A small network was shown many inputs. Here are its activations along a few directions, one row for each input.
Each table varies a few parts of the input and shows all the possible inputs, shuffled.
A made-up example of a description, with smaller parts first: line(6) and (point or ring(9) or (values(2) and ring(5))).
Shared parts are said once, and a part with two or three values counts as separate values.

Other details of the inputs shift rows strongly along two fixed directions, in all tables alike. That doesn't count.

A family of inputs:
row 1: [ -9 -30  46  12 -22 -17  11 -10  15 -45 -50]
row 2: [-49  63 -31 -27   2  28 -11  19 -21 -12  15]
row 3: [  5  40 -45 -25  -4  34  -2  20 -18  33  62]
row 4: [-10 -17  20  -1   4 -41  29   7  34 -30 -23]
row 5: [  8 -24  -7   3  27 -31  16   1  19  -4  -1]
row 6: [ 17 -39  20  18  27   1   1 -15   1   6  -6]
row 7: [ 35 -32   7  28  12  -8   1 -27   4  14  13]
row 8: [ -4 -20  24  17 -33 -16   0   1  -9 -20  11]
row 9: [-16 -64  29   9 -13 -75  29  23  29 -46 -30]
row 10: [ 50  -5 -13   9  17  42   3 -28 -10  47  23]
row 11: [-32 -14  14  -1   0 -35  27  11  16 -37 -41]
row 12: [  5  36   8   5 -12  31  -3 -15  -8   7  28]
row 13: [-36  79 -26 -23   1  28   2  15 -23  -3  33]
row 14: [-45  40 -25 -20 -19   6  -8  15 -10 -37 -18]
row 15: [-28  38 -35 -28 -37  19  -7  24 -18 -10  20]
row 16: [ 37 -36  24  18  31 -16  -9 -14   2  34  10]
row 17: [ -3 -33  36  22   7 -17  -7  -2   6 -11 -26]
row 18: [ 18 -31   4 -10  32  -8  29   4  33  10 -15]
row 19: [-43  75 -24 -19  -4  14 -18  25 -16  -7  27]
row 20: [-34  45  24  -8 -12  37  -8   1 -17 -18   5]
row 21: [-10   9   9  -7  -4  38 -12  15 -30   8  31]
row 22: [ -7 -60  48  21 -20 -54  -9  -9  13 -38 -67]
row 23: [-10  42 -31 -16  -5  -3 -16   8  -6  21  23]
row 24: [-11 -16  -9   4 -19 -37   2   6  23 -23 -37]
row 25: [ 56 -10 -43 -18  49  39  20  -4   5  59  18]
row 26: [  2  25  -6  -1 -17  22 -34 -14 -23  20   9]
row 27: [ -4 -10  24   6   9  -2 -19  -3 -10  10  -9]
row 28: [ 41 -30 -18  -9  16  -1  24 -11  35  24  -7]
row 29: [ 24  -1 -27 -13  45  19   1  13   8  46  16]
row 30: [ 54 -33 -32  -8  45  12   6   4  19  51   0]
row 31: [-38  58 -25  -8 -24  -4 -13  15  -5 -14  12]
row 32: [-22 -31  50  38 -37 -56  18 -18  12 -58 -43]
row 33: [-34  41   8   1 -28  26 -31   6 -26 -25 -11]
row 34: [ 49  -5  -6  20  22  22 -12 -18  -4  51  35]
row 35: [-42  64   7  -7 -10  48 -13   1 -39 -11  17]
row 36: [-30  39  13  -5 -23  26 -17  16 -36 -16  41]
row 37: [-24 -27  12  -5   4 -50   3  15  19 -18 -42]
row 38: [-28  18   5  13 -37   3 -19 -15 -16 -37 -14]
row 39: [ 37 -28 -25  -2  17  -6  25 -12  21  24  -8]
row 40: [ 39 -33 -25 -16  34  -6   0   3  14  43 -11]
row 41: [-42  25  10  -1 -62  13 -19   9 -30 -40   4]
row 42: [ 47 -35 -39  -2  29  -1  11 -14  20  36   5]
row 43: [ 51  -7   3  13  45  33  10 -20  -9  50  42]
row 44: [ -6  -3 -17   5  -4 -30   9  -3  15 -14  -3]
row 45: [-44  50 -27 -23 -36  -7 -24  12 -11 -16 -12]
row 46: [ -2  56 -36 -28  25  23 -19  15 -17  42  46]
row 47: [-18  38 -20  -6 -13  -4  14   2  -1  -9   9]
row 48: [ 45 -20 -15  -4  25  -5  28 -10  34  35  15]
row 49: [ 58 -29  20  12  44  20  15 -21  13  43  29]
row 50: [ 26 -32  29  27  22 -17  -4  -9   8  10   1]
row 51: [ -1 -28  33  26 -20 -45 -12 -16   5 -12 -21]
row 52: [-14 -35  43  31  -3 -44   3 -13   7 -45 -24]
row 53: [ -2  -3  -4 -18   0  -2  19   7  22 -16 -27]
row 54: [ 41 -48   8   2   8  22   2   1  -8  24  10]
row 55: [-25   9 -13 -25  -2   9   5  33  -9  -2  14]
row 56: [ 48 -18 -13   5  33  42  -9 -19 -11  40  17]
row 57: [ -5 -11  24  11 -12   4   5 -12  -8 -23 -29]
row 58: [  1 -32  39  18 -30 -23  10 -21  20 -36 -41]
row 59: [-42  26  18  15 -52  -8 -27  -4 -13 -45 -28]
row 60: [-21  13 -22 -28 -19  13   1  30 -12 -12   3]
Each input here is: values(2) and ring(5) and (point or line(5)).
Question: The inputs of row 39 and row 10 match in every part but the values(2) part. If row 46 is changed in the same way as row 39 into row 10, which row does it become?
Answer: row 16
Question: The inputs of row 43 and row 13 match in every part but the values(2) part. If row 52 is changed in the same way as row 43 into row 13, which row does it become?
Answer: row 5
Question: Start at row 26 and move only the line(5) part, one step at a time. The first step leads to row 59. Which rows follow, in order?
Answer: row 38, row 10, row 58
Question: Which other rows agree with row 12 in the values(2) part and the ring(5) part? List them by row number.
Answer: row 7, row 8, row 32, row 34, row 51
Question: Change only the ring(5) part in row 2. List by row number the other rows that result.
Answer: row 5, row 14, row 42, row 44

A family of inputs:
row 61: [ -5   9  -3 -12  -4   0  -5  16 -11  13  24]
row 62: [-25  12  27  24 -35 -20 -11  -9 -10 -32 -12]
row 63: [ -6 -31  46  23 -15 -24   9 -10   9 -36 -47]
row 64: [-12  12  -2 -17   1  15  -3  16 -10   9  15]
row 65: [ 62 -86  -4   8  47 -11  15  -1  28  42 -12]
row 66: [-29 -27  38  13 -36 -19  -9  -8  -1 -51 -41]
row 67: [-25  25 -24 -19 -18  22  -4   9 -16  -9  -5]
row 68: [ 67 -63 -12  16  52 -21  10  -9  27  51  11]
row 69: [  8  18 -18 -14  25  26  -6   9  -7  20   9]
row 70: [ 58 -66  13   2  53 -17  27  -5  27  41  -3]
row 71: [-59  31  27   4 -18 -24  11  12   3 -57  -9]
row 72: [ 13  20 -19 -11  14  33   1  15 -18  29  53]
row 73: [-41  -8  37   5 -14 -35  21  15  10 -63 -33]
row 74: [ 68 -79  13  21  22  -8   1 -25  12  37   4]
row 75: [  6  38   1   8   8  39 -11 -14 -18  25  25]
row 76: [ -7 -22   2  11 -28 -56   8  -4  28 -33 -39]
row 77: [  3  33 -16 -12  14  15 -10   6 -12  32  47]
row 78: [-26 -31  30   6 -12 -29  19  15  12 -45 -24]
row 79: [  7  21   0   9  -5  16 -20 -18 -18   9  25]
row 80: [ 13  22 -44 -18   3  33  -6   5 -20  35  30]
row 81: [-15 -21  33  23 -38 -24  -6  -2  -6 -33 -26]
row 82: [ 72 -54 -19  -3  41   1  23 -15  35  47 -15]
row 83: [-10  27 -21  -8   9   9   5  -5  -1   6   3]
row 84: [-23  54   3 -10 -15  45 -23  -7 -32 -11  10]
row 85: [-27 -25   9   3 -51 -56   4   7  23 -54 -53]
row 86: [ -9  35  -9  -3   7  14   0   9 -12   4  44]
row 87: [-53  26  25  -2 -17 -33   2  11   4 -41 -15]
row 88: [ -9  41 -30 -24   5  36   0   2 -17  10   7]
row 89: [  5  15 -31 -21 -10  27  -5   4   3  14  -1]
row 90: [-14  -2   1   4 -14 -34  10  -7  29 -26 -38]
row 91: [ -2  22   2  -1 -12  45 -16  -3 -24  12  13]
row 92: [ -7  55  -6  -2   3  45 -23 -17 -24  14  32]
row 93: [ 47 -67  -9  16  25 -41  23 -17  29  22 -14]
row 94: [-13  47 -22  -9  18  23 -12   7  -9  16  21]
row 95: [-11  18 -18  -9  -7   8 -17  18 -14   3  14]
Question: The inputs of row 79 and row 92 match in every part but one. If row 76 is changed in the same way as row 79 into row 92, which row does it become?
Answer: row 90
Question: Describe the family of inputs behind these rows.
Answer: ring(5) and (values(2) or line(5))
Question: Change only the values(2) part in row 81. List by row number the other rows that result.
Answer: row 74
Question: Start at row 85 and move only the line(5) part, one step at a time. The first step leads to row 80. Which rows follow, in order?
Answer: row 95, row 61, row 72

A family of inputs:
row 96: [ -4  -8  15   5  -4 -17   1   0   1  -2   2]
row 97: [ 0 -3 17  0  4  0  3 -3 -1  2  2]
row 98: [22 -7 -1  1 15  0  4  2  8 24 19]
row 99: [-15  -4   5   0 -16 -18  -5  -2  12 -25 -26]
row 100: [-26  64 -13  -9  -8  34 -28  10 -33   7  39]
row 101: [-13 -14  14   5  -5 -17   4  -1  15 -20 -30]
row 102: [  4  -8   7   8  -7  -3 -12  -7  -2  -5 -11]
row 103: [ 25 -17  -4  10   9  -2  -9  -7  -1  24  10]
row 104: [ 25  -6 -11   6  10  18  -8 -12  -8  19  11]
row 105: [-30  14  -1  -3 -23 -27  -4   8   2 -25 -21]
row 106: [-27   1   6   4 -24 -30  -6   4  10 -29 -21]
row 107: [-21   6   4   2  -8  -2   3   0   4 -24 -18]
row 108: [  5  19 -20 -10  16  26   4  -2  -7  17   6]
row 109: [ -3 -12  22  10   5 -11  -3  -1   1 -11  -8]
row 110: [ 5  1  3 -2 -9  6 -6 -9 -4  5 -3]
row 111: [-10  10   5  -5   7   3  -1   4   5  -5   1]
row 112: [ -8 -12   4  -1 -10 -26   3  -1  12 -19 -34]
row 113: [-13  -6  19  12  -9  -7  -7  -3  -3 -18 -22]
row 114: [ -2  20 -23  -4  -2  11  -6   0  -3   9  17]
row 115: [ 10  -5  -7  -3  18 -11   6   5   7  17   6]
row 116: [ -9 -19  18  19  -5 -29   2   0   2 -22  -8]
row 117: [  1 -24  22  16   7 -16   6  -4   4 -17 -11]
row 118: [ 25 -17  -6   6   5  -1   4 -11   0  23  13]
row 119: [-25  41 -21 -23 -10  34 -14  27 -29   6  36]
row 120: [-17  13  -6  -3   0 -14   6   8  -1 -11   1]
row 121: [ 27 -14  -4   5  18  -1  11  -1   9  22  20]
row 122: [ 22 -29  -1 -10  21  13   9  12   0  19  11]
row 123: [ 2  1  9  0  7  8  7 -5 -5  2 10]
row 124: [-37  72 -28 -20 -23  39 -21   4 -24 -14  18]
row 125: [15 -7 -7  5 -3 -4  5 -3  7  9  7]
row 126: [  2 -15  18   6   2 -13  15   0  12 -15  -8]
row 127: [ 4  6 -7 -8 20  7 10  1  0  7  6]
row 128: [ 44 -16 -11  -2  17  16   1 -10  11  36  10]
row 129: [-12  -2  12   6  -9 -16   5  -1  -3 -13   3]
row 130: [-11  -3  12  12  -6   0  -3  -5  -7 -17 -14]
row 131: [-44  75 -23 -17 -15  29 -17  14 -24 -11  34]
row 132: [ 17 -11  -2   2  -1   6   2 -13  -2   9   1]
row 133: [ 29  -9 -23  -5  20  10   7  -9   5  25   2]
row 134: [-16  -4   9   3  -4 -26   1   6  11 -16  -8]
row 135: [  0 -14  10   6 -14 -20  -1  -5   3  -3  -8]
row 136: [-31 -13  14  -6 -24  -9   2  17  -4 -35 -30]
row 137: [ 26 -22  -5  -1  27   2  11  -5  12  26 -11]
row 138: [ 27  -1 -30  -5  20   9   5  -4   1  35  18]
row 139: [10 20 -6 -7  6 30 -3  0 -4 21 11]
row 140: [ -1  -7  20   2   0 -11   7   3  11 -11  -8]
row 141: [-19   5  19   2 -15  -2  -2  -3  -4 -16 -18]
row 142: [-16  -5  15  -2   2 -24   9   6  10 -22 -24]
row 143: [ 31 -40 -10  -7  10   9   4   4   4  21  -2]
row 144: [ 20 -10   0   3  14  18   7 -12  -3  20   6]
row 145: [-37  70 -16 -19  -7  38 -13  10 -22 -11  28]
row 146: [ 31 -19  -1   5  18  13  13  -8  10  21   2]
row 147: [-21 -21   5  -3 -28 -23   0  17   0 -27 -19]
row 148: [ 24   1 -12  -2   5   9  -3  -2   4  29  18]
row 149: [ 35 -11 -13   0  10  16   5 -10   7  23  10]
row 150: [-23  -4  11  15 -26 -26  -7  -1  -4 -33 -16]
Question: The inputs of row 124 and row 107 match in every part but one. If row 128 is changed in the same way as row 124 into row 107, which row does it become?
Answer: row 139
Question: The inputs of row 118 and row 129 match in every part but one. If row 125 is changed in the same way as row 118 into row 129, which row does it become?
Answer: row 121
Question: Describe the family of inputs behind these rows.
Answer: ring(5) and (point or (values(2) and line(5)))
Question: Change only the values(2) part in row 139. List by row number the other rows that result.
Answer: row 146
Question: Start at row 127 and move only the ring(5) part, one step at a time. The first step leads to row 120. Which rows follow, in order?
Answer: row 138, row 133, row 108
Question: Change only the ring(5) part in row 97. List by row number the other rows that result.
Answer: row 96, row 110, row 135, row 141
